Each row has a name. Each question is about the rows just above it.

Columns, left to right: U B W R S A F Y L
[-3.80  2.03 -8.29 -3.96  6.79 -2.25 -4.01  1.67 -3.51] -> <64>
[-0.41 -4.45 -5.97  0.56 -0.02  1.50 -3.19  3.17 -0.94] -> <151>
[-3.80 -0.23 -2.30 -1.98  1.81  4.98 -3.93  1.16 -1.81] -> <32>
[ 1.77 -3.31 -2.22  1.69 -0.72 -2.07 -0.63  3.67  0.19] -> <53>
[-1.96  2.93 -3.61 -3.06  6.08 -4.72 -0.53 -0.52  0.62] -> <69>
[-1.96 -0.23 -2.30 -1.98  1.81  4.98 -3.93  1.16 -1.81] -> <33>
After [ 1.50 -3.19], its row goes on with  [ 3.17 -0.94]
How many entries does [-0.41 -4.45 -5.97  0.56 -0.02  1.50 -3.19  3.17 -0.94] have?  9
How many entries does [-1.96 -0.23 -2.30 -1.98  1.81  4.98 -3.93  1.16 -1.81] have?  9
What is the next entry after [-1.96 -0.23]?  [-2.30]

Columns, left to right: P V E X D N T Z Q G
[ 4.29  4.76  7.07  6.66  5.32  1.42  3.17  1.60  4.59 -5.59]  <126>
[-1.36  0.20  7.07  6.65  5.32 -2.55  2.50 -2.48 -0.99 -2.37]  <82>
[-5.25 -0.37  0.02  0.58  0.97 -3.55 -0.31  1.60 -4.61 -5.59]  <35>
[ 0.97 -0.37  0.02 -5.25 -0.31 -3.55  0.58 -3.13  1.21  2.15]  <65>
Give the next entry after [ 7.07  6.65  5.32 -2.55  2.50 -2.48].  [-0.99]
The next entry after [-5.25 -0.37  0.02]:  [0.58]
The rest of the row after [7.07 6.66 5.32]:  [ 1.42  3.17  1.60  4.59 -5.59]
What is the next entry after [-0.37  0.02  0.58  0.97 -3.55 -0.31]?  [1.60]
What is the next entry after [ 0.97 -0.37  0.02 -5.25 -0.31 -3.55  0.58]?  [-3.13]
[-0.31  0.58] is in which column, read top down?  T
After [5.32 1.42], its row goes on with  [ 3.17  1.60  4.59 -5.59]

Columns, left to right: Laga bom gezo Rodel pefom zozup Nupu zapa
[ 0.03 -1.76  0.03  1.41  3.18 -2.86 -2.75 -2.27]  <114>
[-4.37 -2.18  0.02  1.41  3.18  2.08  3.67  4.61]  <28>
[ 0.03 -1.77 -3.56  1.94 -2.39 -2.86 -2.75 -2.27]  <13>
[-4.37 -2.18  0.02  1.41  3.18  2.08  2.53  3.34]  <62>
[-2.70 -2.14 -1.18  1.74  0.41  0.06  0.13  0.56]  <117>
[1.94 1.41 1.74] is in which column, read top down?  Rodel
Whose row is [-4.37 -2.18  0.02  1.41  3.18  2.08  2.53  3.34]?  <62>
After [ 0.03  1.41  3.18 -2.86 -2.75], its row goes on with  [-2.27]

Columns, left to right: C H J M
[ 0.69 -4.55  5.67 -2.95]  <116>
[ 0.68 -4.55  5.67 -0.27]  <131>
[ 0.41 -0.28 -0.57  0.65]  <3>
[-0.86 -4.29  6.17 -0.08]  <30>
What is the next entry after [-0.86 -4.29]?  [6.17]
After [ 0.68 -4.55  5.67], its row goes on with  [-0.27]
Which column holds this, read top down? [0.69 0.68]  C
Whose row is [ 0.68 -4.55  5.67 -0.27]?  <131>
Which column holds this, read top down? [ 5.67  5.67 -0.57]  J
Which column holds [-0.57  6.17] top down?  J

Columns, left to right: Dip datu mit buf Tovov fimi
[ 1.06 -2.51  0.93 -6.04  1.14  2.36] = <87>
[ 1.06 -2.51  0.93  6.86 -4.90 -1.82] = <109>
[ 2.33 -5.78  1.44  3.29 -1.42 -3.60] = <45>
[ 1.35 -3.63  0.27 -4.54  1.82  1.87] = <70>
[ 2.33 -5.78  1.44  3.29 -1.42  5.26] = <51>
[ 2.26 -6.53  1.04  4.13 -1.36  3.15] = <76>
Which column holds this, read top down? [0.27 1.44 1.04]  mit
Count the entries of [ 1.06 -2.51  0.93  6.86 -4.90 -1.82]:  6
Number of entries in [ 1.35 -3.63  0.27 -4.54  1.82  1.87]:  6

Columns, left to right: roson sal nofa Mera Paz kobig
[-2.09  4.77 -2.52  0.35 -4.67 -2.69]  <100>
[ 1.59 -2.48 -5.24 -4.67  0.35  2.62]  <73>
[-2.09  4.77 -2.52  0.35 -4.67  5.73]  <31>
What is the next entry after [-4.67  0.35]?  [2.62]
The row with [-2.09  4.77 -2.52  0.35 -4.67  5.73] is  <31>
[-2.09  4.77 -2.52  0.35 -4.67 -2.69] is in which row?  <100>

Columns, left to right: lepe gagok nas Muz Delav Zozu vomog kor Sus
[-2.83 -0.11 -0.47 -1.03 -2.48  1.30 -1.07  2.46 -1.03]  <6>
[ 6.81  0.23  6.26 -4.40  3.65 -1.07  1.30  2.45 -1.03]  <24>
[ 6.81  0.24  6.26 -4.40  3.65 -1.07  1.88  2.46  7.68]  <2>
Whose row is [ 6.81  0.24  6.26 -4.40  3.65 -1.07  1.88  2.46  7.68]?  <2>
After [0.24 6.26], its row goes on with  [-4.40  3.65 -1.07  1.88  2.46  7.68]
[ 1.30 -1.07] is in which column, read top down?  Zozu
The next entry after [-1.07  1.30  2.45]:  [-1.03]
The rest of the row after [-0.47 -1.03 -2.48  1.30 -1.07]:  [ 2.46 -1.03]

Columns, left to right: gupe zubo gat pelob
[-5.02  1.39  4.50  5.88]  <122>
[ 1.41  4.50 -5.02  1.39]  <43>
[ 1.39  4.50  5.88 -2.14]  <23>
Go on from [ 4.50 -5.02] to the end of its row.  [1.39]
Whose row is [-5.02  1.39  4.50  5.88]?  <122>

Columns, left to right: Salis tani rufu kug Vudo duze Bidet
[ 2.09 -1.51  1.90 -2.09 -2.04 -1.72 -0.41] -> <29>
[ 7.74  0.40  7.20 -0.15 -0.23  0.45  3.33] -> <71>
[-6.81 -6.39 -6.64 -5.65 -5.91 -7.05 -6.69] -> <84>
[ 2.09 -1.51  1.90 -2.09 -2.04 -4.33 -0.41] -> <137>
Which column holds [-2.09 -0.15] top down?  kug
How many entries does [-6.81 -6.39 -6.64 -5.65 -5.91] have?  5
Which column holds this, read top down? [ 3.33 -6.69]  Bidet
Number of entries in [ 2.09 -1.51  1.90 -2.09 -2.04 -1.72]:  6
Give the next entry after [-6.81 -6.39 -6.64 -5.65].  [-5.91]
Which column holds [ 2.09  7.74 -6.81] top down?  Salis

Columns, left to right: nabu gigut pob kipiz lom
[-0.95 -0.24  0.55  1.22 -0.96] -> <41>
[-0.89 -2.51  0.65  0.29  3.61] -> <42>
[-0.04  0.52  1.18 -1.89  2.92] -> <83>
[-0.35  1.43 -1.56  0.20 -6.11] -> <141>
[-0.32 -0.43 -1.30 -0.91 -1.37] -> <27>
[-0.95 -0.24 -0.43  1.22  2.67] -> <17>
[ 0.02 -0.11 -0.64 -0.86  0.68] -> <157>
[-0.95 -0.24 -0.43  1.22 -0.96] -> <5>
[-1.77 -0.35 -1.54  1.00 -0.96] -> <155>
[ 2.36  0.52  1.18 -1.89  2.92] -> <89>
Number of entries in [-0.04  0.52  1.18 -1.89]:  4
How many entries does [-0.04  0.52] have?  2

Columns, left to right: bavaz Tute gor gav Rifi zuk piv dak
[-1.07  0.61 -1.24  0.03  1.00 -0.23 -1.41 -2.52]  <66>
[-4.76 -6.12  6.27 -0.95 -3.92  1.85  3.93 -2.52]  <138>
[ 2.16  2.30 -1.94 -4.14  1.96  5.03  4.47 -3.15]  <52>
[-0.42 -1.77  0.32 -0.23 -0.77 -0.58 -0.15  1.82]  <34>
[-0.58  0.32 -1.77 -0.77 -0.23 -0.42  0.66 -0.46]  <36>
[ 0.68  0.70 -0.38  0.29 -1.87 -0.34  0.33 -0.27]  <95>
What is the next entry after [-0.58  0.32 -1.77 -0.77 -0.23 -0.42]?  [0.66]
How many entries does [-0.58  0.32 -1.77 -0.77 -0.23 -0.42  0.66] have?  7

Columns, left to right: Gotu dani faro ranad mizi Ful mideg Kubad fufa
[-0.76 -3.24 -0.34  0.89  0.08 -1.25 -3.86  0.60  1.56] -> <39>
[-1.96  1.59  4.60  2.11 -2.12 -3.12 -1.64  3.78 -0.30] -> <154>
[-1.96 -3.24 -0.33  0.89  0.81 -1.25 -0.53  3.79 -4.03] -> <118>
[ 1.63  2.80 -2.79 -0.93  0.81  1.57  0.58 -2.57  0.63] -> <111>
[-3.15  2.80 -2.79  0.29 -2.85 -3.12  0.58  3.78 -4.03] -> <152>
[ 1.63  0.38 -5.26  0.81  0.89 -1.25 -0.53 -2.57  0.63] -> <120>
[-3.15 -3.24  2.13  0.29  0.81 -0.31 -0.53 -2.57  0.63] -> <88>
Go on from [-3.24 -0.33  0.89] to the end of its row.  [ 0.81 -1.25 -0.53  3.79 -4.03]
The next entry after [ 0.89  0.81 -1.25 -0.53]:  [3.79]
Go on from [ 0.58 -2.57] to the end of its row.  [0.63]
Count the entries of [ 1.63  0.38 -5.26  0.81  0.89 -1.25 -0.53 -2.57  0.63]:  9
Which column holds [-1.64 -0.53  0.58  0.58] top down?  mideg
Which column holds this, read top down? [ 4.60 -0.33 -2.79 -2.79]  faro

